Small tables with named rows and columns. After each table, cells are looked up by row and column.

Bel
cols = Nud, Mur, Tuk, Budal, Zok, Roge, Zugapev
Pifevov: [5797, 3879, 3876, 3801, 3975, 5795, 3808]
Nare: [1062, 8517, 8616, 8050, 8332, 1404, 8440]
Susubu: [5678, 4096, 4064, 4060, 3973, 5516, 4134]
Rumid: [9745, 7, 22, 548, 320, 9439, 73]
Pege: [3778, 5855, 5946, 5749, 5822, 3915, 5846]
Kad: [5715, 3931, 3979, 3952, 4052, 5756, 3884]
Sapelo: [1014, 8583, 8665, 8075, 8379, 1333, 8508]
Kuvuk: [5184, 4537, 4560, 4531, 4499, 5121, 4570]
Gevifad: [7356, 2488, 2445, 2723, 2438, 7001, 2619]
Nites: [1323, 8334, 8388, 7849, 8038, 1533, 8310]

Nud of Sapelo: 1014
Roge of Nare: 1404
Budal of Susubu: 4060
Mur of Susubu: 4096
Zok of Nare: 8332
Mur of Pifevov: 3879
Zugapev of Pifevov: 3808
Which row has the largest Tuk? Sapelo

Table Mav
	Lud	Pemo	Maruzok	Nefe	Pef	Ruponut
Bipofi	4.633	0.175	6.962	3.978	5.514	7.116
Zama	6.413	5.362	9.451	5.377	3.911	4.536
Ral	5.359	5.690	7.532	2.420	6.588	3.928
Gam	5.335	5.242	7.266	4.168	5.136	4.085
Ser	6.107	3.805	6.153	3.020	5.457	2.984

Pemo of Gam: 5.242
Ruponut of Ser: 2.984
Lud of Ral: 5.359
Ruponut of Ral: 3.928
Pef of Zama: 3.911
Nefe of Gam: 4.168
Pemo of Ral: 5.690
Pemo of Zama: 5.362
Maruzok of Bipofi: 6.962
Lud of Gam: 5.335
Ruponut of Zama: 4.536
Nefe of Zama: 5.377
Row with the largest Nefe: Zama

Teki:
cols = Defida, Zotaz
Pab: [180, 144]
Duta: [207, 123]
Zitura: [47, 145]
Fosufof: [190, 163]
Vaf: [168, 159]
Mebe: [193, 97]
Nef: [151, 185]
Fosu: [141, 92]
Tibubug: [177, 154]
Zagav: [117, 158]
Bapano: [113, 209]

Zitura, Defida -> 47
Pab, Zotaz -> 144
Bapano, Zotaz -> 209
Tibubug, Zotaz -> 154
Pab, Defida -> 180
Fosufof, Zotaz -> 163
Nef, Defida -> 151
Fosu, Zotaz -> 92
Which row has the largest Zotaz? Bapano

Bagubaz:
          Tuz  Mokerem  Mugom
Sipon   6.017    8.426  7.924
Mana    4.855    7.151  8.229
Fis     3.436    6.541  7.859
Fineme  4.525    5.194  9.927
Muva    2.248    4.755  7.769
Tebip   1.148    4.411  8.396

Tuz of Tebip is 1.148
Mugom of Tebip is 8.396
Mugom of Muva is 7.769
Tuz of Muva is 2.248
Tuz of Fineme is 4.525
Mokerem of Fineme is 5.194
Mokerem of Mana is 7.151
Tuz of Mana is 4.855

Table Nis
|  | Salaroz | Bev | Pagef | Loson | Gek | Bovifo |
|---|---|---|---|---|---|---|
| Bapa | 0.7 | 0.7 | 0.8 | 0.6 | 0.6 | 0.8 |
| Lefu | 0.8 | 0.4 | 1.0 | 0.2 | 0.7 | 1.0 |
| Delu | 0.8 | 0.1 | 0.9 | 0.8 | 0.8 | 0.2 |
| Leva | 0.7 | 0.1 | 0.9 | 0.9 | 1.0 | 0.2 |
| Tenodo | 0.9 | 0.0 | 0.9 | 0.8 | 0.9 | 0.5 |
| Rog | 0.7 | 0.4 | 0.8 | 0.8 | 0.9 | 0.4 |
| Famipus | 0.7 | 0.1 | 0.9 | 0.9 | 1.0 | 0.5 |
| Momurun | 0.8 | 0.5 | 1.0 | 0.3 | 0.6 | 0.9 |
| Pumema | 0.8 | 0.4 | 1.0 | 0.2 | 0.7 | 0.9 |
| Sofogil | 0.6 | 0.8 | 0.9 | 0.7 | 0.5 | 0.6 |
| Bise | 0.7 | 0.4 | 0.8 | 0.8 | 0.8 | 0.4 |
| Reli | 1.0 | 0.0 | 0.8 | 0.7 | 0.8 | 0.4 |
| Puf | 0.6 | 0.7 | 0.7 | 0.6 | 0.5 | 0.8 |

What is the Pagef of Puf in Nis?
0.7
What is the Pagef of Lefu in Nis?
1.0
What is the Loson of Rog in Nis?
0.8
What is the Loson of Lefu in Nis?
0.2
What is the Bev of Sofogil in Nis?
0.8
What is the Salaroz of Momurun in Nis?
0.8
What is the Loson of Momurun in Nis?
0.3
What is the Bovifo of Bise in Nis?
0.4
What is the Bev of Puf in Nis?
0.7
What is the Loson of Delu in Nis?
0.8
What is the Salaroz of Famipus in Nis?
0.7
What is the Gek of Momurun in Nis?
0.6
Which row has the largest Salaroz? Reli

